These are the activations of a small neural network, seen along a few directions. Each row is one input.
Each table varies a few parts of the input and shows all the possible inputs, shuffled.
A made-up example of a description, with smaller parts first: values(2) and (point or line(9) or (line(4) and ring(5))).
Shared parts are said once, and a part with two or three values counts as separate values.

Other details of the inputs shift rows strongly along two fixed directions, in all tables alike. That doesn't count.

A family of inputs:
x1:  250  306  308  -31  113  -41  246  104 -431 -327  -36   75
x2: -266  -89 -364 -229 -163  200  132 -163  508  294  -84 -272
x3: -325   45 -175 -398  126  223  105  -44  564  363 -203 -143
x4: -105 -600 -443  -11 -415  -46   39 -141  473   93  166 -281
x5:  321 -137  240   77   78 -263   64   -7 -401 -487  109  -15
x6:  103 -161  103  192 -114 -115 -118  -99  -75 -153  -33   -3
x7:  166 -597 -193  249  -83 -360  -96 -181  -67 -263  503  -51
x8: -401  601  -44 -255   83  393   80  126  279  600 -405   48
x9:  251 -410  131  326 -109 -270 -188 -119 -272 -355  113  -50
x10:  260 -117  199  -49  137 -160   21  -64 -354 -365   56  -15
x11:  236 -620 -196  241 -238 -294  -25 -167 -168 -420  341 -261
x12:   50  138   64   50  156 -144   90   23 -167 -132  243  188
x13: -116 -546 -443 -174 -326  -30   35 -248  566  208  -39 -369
x14:   70  273  181 -169  293   91  132   66 -217  -80  -53  133
x15: -228 -199 -320 -224  -43  192  113 -117  546  295  -33 -224
x16:   -3  208   60  -83  -72  -36  174  123 -160  -77    5  -15
x17:   21 -435 -342 -114 -325  -12  106 -151  298   95   15 -322
x18:  -62  248  118 -257    6   42  185   98   54   44 -183    2
x19:  211 -312   -7  424 -251 -219 -150  -98 -334 -341  202  -33
x20: -166 -464 -350 -252  -56   39  -59 -234  463  173    4 -269
x21: -306  183  -64 -196   53  373   20  -18  407  478 -308 -153
x22: -339  -92 -315 -356  -58  188   97 -125  674  365 -170 -193
x23:  -37  203  173  237   48 -140  -89  177 -230    8  184  294
x24:  177 -692 -145  437  -91 -330 -349 -237 -194 -205  477   43
x25:  -10  752  441   19  361  145   59  255 -485  -33 -218  277
x26:  308 -353   47  359 -276 -240 -111  -43 -368 -320   99  -42
x27:  104  451  205 -104  184   24  243  210 -301 -107 -107  231
x28:  252 -459 -125  127 -110 -221  -46 -172 -310 -376  267 -175
x29:  144 -311   -2  452  -86 -305 -205  -89 -226 -229  393  163
x30: -215 -278 -249   71 -129  154 -106 -130  426  287   -5 -149
x31: -258   36  -99 -243   35  367  -71 -108  335  447 -282 -143
x32:   56  342  383  -68  313   82  -84   33 -298  -21 -252  173
x33:  -72  150  113  173  219  -58 -125   41 -136   71  155  236
x34: -109 -401 -417    5 -163 -148   -4 -149  318  180  279  -80
x35: -291 -218 -399 -275   72  120  -60 -222  471  398  136  -96
x36:  214 -100  129  203  -41 -360   19   81 -386 -332  412  206
x37: -307  202 -170 -443 -123  327  247   28  514  476 -268 -220
x38:  -43  442  157 -163  185  145  247  134  -50  -11 -116  164
x39: -153 -705 -349   24 -203  -11 -305 -296  451  189   38 -246
x40:   34  745  433   53  293  108   92  319 -459  -55 -233  406
x41:  213 -619  -58  374 -489 -238 -161  -76 -162 -278  218 -166
x42: -184  910  424 -100  259  265  145  365 -211  175 -321  389
x43:  211  202  336  338  -99 -189  -43  193 -651 -377   99  199
x44: -282 -117 -266   -9 -152  239  -45 -119  536  383 -112  -91
x45:  122   53   99  -67   71 -158  114  107 -173 -206  -21   72
x46:  198 -700  -22  413 -189 -362 -264 -144 -122 -376  250  -92
x47:  481  327 -121  212  210  164 -348  301    1 -226  221   55
x48:  257  230  298 -115  243   -7  150   59 -500 -297  -42   46
x49: -198  938  465 -235  402  240   97  336 -171  244 -452  391
x50: -315  163  -40 -196 -121  197  -29    1  421  437 -311  -58
x51:  158 -310  -37  444 -107 -340 -197  -30 -265 -171  359  176
x52:  152  349  360  -54  137 -179  152  250 -409 -323  -19  237
x53:   24  -47   36   64 -102  -58  -82  -32   13   69 -154   -6
x54: -509  349 -104 -304   97  375    1  -20  668  606 -392   -8
x55:  314 -439   18  135 -183 -307   23 -163 -196 -465  189 -120
x56:   -4  347  268   38  311  155  -50  101 -258   11 -135  238
x57:  -58  178  207   68  -14  -66  -73  143  -97  -20 -116  167
x58:   20  203  183   69   -7  120   26   48 -111    0 -148   14
x59:  -48  278  -36 -170   16   68  217   96  -50   76 -112  -16
x60:  187  -31 -583 -171    9  258 -181   46  661  114  216 -294
x61: -252   47 -143 -128   52  274 -107  -93  215  391 -177  -92
x62:   97  660  443 -232  375  138  300  234 -396 -145 -208  143
Description of these inputs: values(2) and (point or (line(5) and (point or ring(5)))).
The inputs of x26 and x17 match in every part but the values(2) part. If x39 is changed in the same way as x26 into x17, which row does it become?
Answer: x20
Which other rows does x58 become when the line(5) part takes its other values? List them by row number.
Answer: x21, x26, x31, x41
Start at x54 and move only the ring(5) part, one step at a time. The first step leads to x44. Which rows follow, in order?
Answer: x19, x58, x6
Which other rows does x17 become when the ring(5) part takes its other values? List them by row number.
Answer: x13, x27, x45, x59

A family of inputs:
x63: -347  106 -306 -214  -66  285  136  -19  496  460  -26 -102
x64: -241  439 -126 -249  121  365   33  131  296  431 -205    2
x65: -153 -100 -113 -313  -19  123   89 -119  281  202 -138 -214
x66:  293 -576 -239  406 -301 -225 -217 -101 -145 -305  308 -182
x67:  259  422  478  -77  331   24  162  103 -583 -354 -159  120
x68: -122  275  -34 -277   56  187  111  114  289  214 -235  -47
x69:  -46 -248 -151 -196  -57  111   41 -184  202   69 -116 -231
x70:  147   97  477  550 -156 -223 -148  117 -771 -287  -29  273
x71:  103    8  -91  107  -53  185  -90    7   29   -3   -5 -128
x72:  -10 -538 -227  -65 -193 -177  120 -248   78 -118  180 -245
x73:  125 -264   -6  -69  -56 -156   88 -101 -142 -217   99 -119
x74:  125 -107  135  -36   37 -191  245  -28 -337 -327  165   43
x75:  155 -487 -233  290 -282 -229  -77 -108  -79 -234  361 -119
x76: -256 -144 -351 -291 -195  174   44  -73  667  378 -155 -265
x77:  -94 -151 -150 -257  -45   -3  141 -151  152   83  -26 -160
x78: -283  515   46 -237  328  198  -14  114  204  383 -115  231
x79:   70  579  303 -169  203   14  196  222 -226 -109 -191  201
x80:  279  112  112  222   24    0  -92   95 -358 -259   65   60
x81: -325  409  372  -17  -61  136   64  119  -32  284 -508  178
x82:   86 -280  -98  242   19 -116 -249  -62   14  -72  218   42
x83:  160 -469 -294  230 -296 -186 -112 -116    2 -153  284 -159
x84:  -89  488  218 -341  300  183  205   86  -98  103 -309   66
x85:  229 -369 -127  134 -224  -61  -81  -88  109 -244   26 -249
x86:  188  443  377  153  375 -181  -28  182 -540 -273  158  437
x87: -305 -324  115   64 -250  -57   36 -237  -26  176 -290  -63
x88:  -55  766  360 -122  495  127   13  280 -241  105 -100  408
x89:  -14  267  161   66  249  -94  -22  121 -220  -69  145  269
x90:  150 -123  -28   40 -109  -59  -10   31   43 -156  -38 -102
x91: -282 -116  159  322 -123  -61 -259  -72  -15  258 -109  194
x92:  73 224 110 -75  34 -44 140 113 -52 -96 -73  76
x93:  203 -625 -196  367 -138 -296 -302 -133  -50 -233  409  -23
x94:  226  -57  147  113  -53 -244  121   91 -304 -397  154   57
x95:  229   27  242  -37  131 -158  126   31 -451 -346   30   62
x96:  155 -298  -38  125 -194 -247  121   -8  -84 -288  219  -49
x97:  159 -251  -29  308   84  -57 -269  -84  -60 -166  202   28
x98: -168   74  -97  -46  139  117 -182    0  288  300    5   64
x99:  175  142  202  217  248  -25 -192   76 -281 -179  111  245
x100:  -89 -156 -306    5 -154   67  -19  -87  310  213   96 -117
x101:  -59  539  118 -119  153  257   11  195   -3  224 -171   90
x102:   -7  426  170 -220  113  133  100  194   38   35 -242   28
x103: -273   61 -138 -110  107   83    4  -11  316  319  106   99
x104: -108 -152 -274 -185 -194  202  -14  -79  553  213 -190 -269
x105: -339 -141 -496 -217 -205  312  -52  -98  727  581  -63 -271
x106:   76 -445 -155  -21 -127 -197   80 -212    4 -145  151 -156
Describe the family of inputs behind these rows.
Answer: line(4) and (point or line(10))
The inputs of x63 and x103 match in every part but the line(4) part. If x80 is changed in the same way as x63 into x103, which row does it become?
Answer: x99
Which other rows does x74 become when the line(10) part takes its other values? List them by row number.
Answer: x65, x67, x69, x72, x73, x77, x84, x95, x106
Which other rows does x79 become when the line(10) part takes its other values? List them by row number.
Answer: x68, x76, x85, x90, x92, x94, x96, x102, x104
Which other rows does x91 become when the line(4) part takes its other values? List them by row number.
Answer: x70, x81, x87

A family of inputs:
x107:  101 -119 -110  253  -97  -75 -188  -19  -80  -56  135   55
x108:  -74  318  198   23  241  -48  -41  130 -169   41    2  223
x109: -340 -163 -250  -67   33  121  -34  -95  399  396   41   -4
x110:   95   13  -34  -41    2   20  108   -9  -46 -159   75 -111
x111:  -35  170   15 -293  163   12  130   33   60    6  -77  -17
x112:  103  -35  -30 -107   57   12   90  -29  -34 -112   55 -115
x113:  283 -235  105   79   67 -312  155   -1 -413 -433  258   20
x114:  257  309  158 -106   77   86   51  164 -189 -156 -101    1
x115:  195 -319 -272   10 -209  -67  -18  -91  129 -142  112 -223
x116: -620  -35 -332 -338  -27  204   38 -176  745  751  -33   -9
x117: -246  634  120 -115  273  285   16  151   87  357 -173  194
x118: -217  283  -91  -70   46  342 -136   56  408  482 -201  -14
x119:  261 -306  -50   34    5 -144    1 -114  -60 -281  121 -109
x120: -236  497  608   47   85   83   88  150 -435   82 -498  313
x121:  -86  -92  -53   55   84   49 -180  -77  141  124   41   79
x122:  -13 -755  -60  133 -550 -220   94 -310  -34 -165 -155 -351
x123:  109   50  189 -107  100 -273  244    5 -333 -285  174  129
x124:  308 -213 -135  120 -279  -56  -44   75   -1 -281   54 -203
x125:  -60 -464 -276  173 -143  -55 -242 -147  174   30  207  -84
x126:  216  462  301  318   72   35 -132  300 -348 -198  -38  223
Describe the family of inputs behind these rows.
Answer: values(2) and (point or line(9))
The inputs of x115 and x107 match in every part but the values(2) part. If x123 is changed in the same way as x115 into x107, which row does it become?
Answer: x116

A family of inputs:
x127:   54 -265 -459 -453 -289  118  380  -82  492  -41  -50 -524
x128:  206 -460   71  156 -228 -290  -21 -178 -289 -300   44 -128
x129:  368    7  492  157  118 -295   19   85 -744 -577   31  128
x130: -223  669    0 -268  453  282   47  179  127  406  -10  259
x131: -251  121   52 -197  -60  116  128   -2  116  251 -279  -40
x132: -302 -326 -658  -17 -314  304 -191 -157  902  573   73 -315
x133:  271 -613  100  292 -198 -449   -4 -243 -522 -495  249  -50
x134:  240  198  388   53  342 -147   60   78 -543 -374   25  270
x135:  301  221  197  142  204   13  -81  121 -327 -312   -5   76
x136: -347 -541 -687   21 -208  117 -196 -248  816  514  297 -219
x137: -281 -453 -355  166 -194  -64 -204 -153  451  300  220  -30
x138:  172 -217  246  241  -56 -326   81  -44 -585 -417  139  119
x139:   61 -631 -154  365 -532 -184 -174 -197   37 -108   79 -227
x140:  504 -726 -252  -83 -376 -444  309 -116 -120 -702  379 -408
x141: -563  -15 -352 -497 -101  565   32 -172  932  782 -490 -406
x142:  229   36  478  388    8 -384   34   41 -824 -504  154  300
x143:  102 -872 -354  104 -291 -205 -190 -289  317 -114  148 -306
x144: -223 -327 -284  -34 -370  138   15 -141  367  274 -204 -300
x145:  209 -830  -53  641 -412 -541 -222 -205 -336 -442  504   26
x146:  422  365  279  215  256  -46 -119  200 -561 -453  154  209
x147:  467 -376  127  295  -91 -222 -137  -37 -356 -522  110  -66
x148: -458  667   91 -200   39  447   62  189  396  647 -500  125
x149:  289 -629 -414  378 -295 -131 -303 -115  109 -172  431 -228
x150: -243  409  252 -103   26   67   93   95  -53  230 -335  169
x151: -218  837  374 -351  267  399  230  176 -103  295 -579   93
x152:   27  952  439  -34  487  107   59  395 -386   -1  -64  490
x153:  -96  688  525   57  196   33   70  299 -342   57 -249  411
x154: -253   25   57 -284  139  141   96 -108  164  257 -178  -55
x155: -490    8 -422 -142 -216  400 -154  -45  881  762 -221 -165
x156: -201  833  343  -94  321  165    1  327 -104  243 -232  408
x157: -433  103 -461 -387  177  409  -52 -130  800  651   -8 -117
x158:  360 -849 -238  362 -221 -368 -259 -213  -56 -459  381 -193
x159:  130  341   89  -59  281   28  -61  129 -139  -98   69  184
x160:  107  941  384 -125  539  130   40  390 -425    9  -53  435
x161:   25  697  359 -141  592  122   75  184 -306  -51  -72  327
x162:   37   12 -198 -566    8   -2  539  -14  213 -110   43 -252
Describe the family of inputs behind these rows.
Answer: values(3) and (point or ring(11))
The inputs of x134 and x143 match in every part but the values(3) part. If x162 is changed in the same way as x134 into x143, which row does it become?
Answer: x140
Which other rows agree with x144 in the values(3) part? List them by row number.
Answer: x127, x132, x135, x139, x141, x146, x147, x148, x149, x151, x155
Start at x157 and move only the ring(11) part, one step at a time. The first step leads to x161. Which rows follow, in order?
Answer: x134, x154, x133, x138, x142, x145, x137, x136, x130
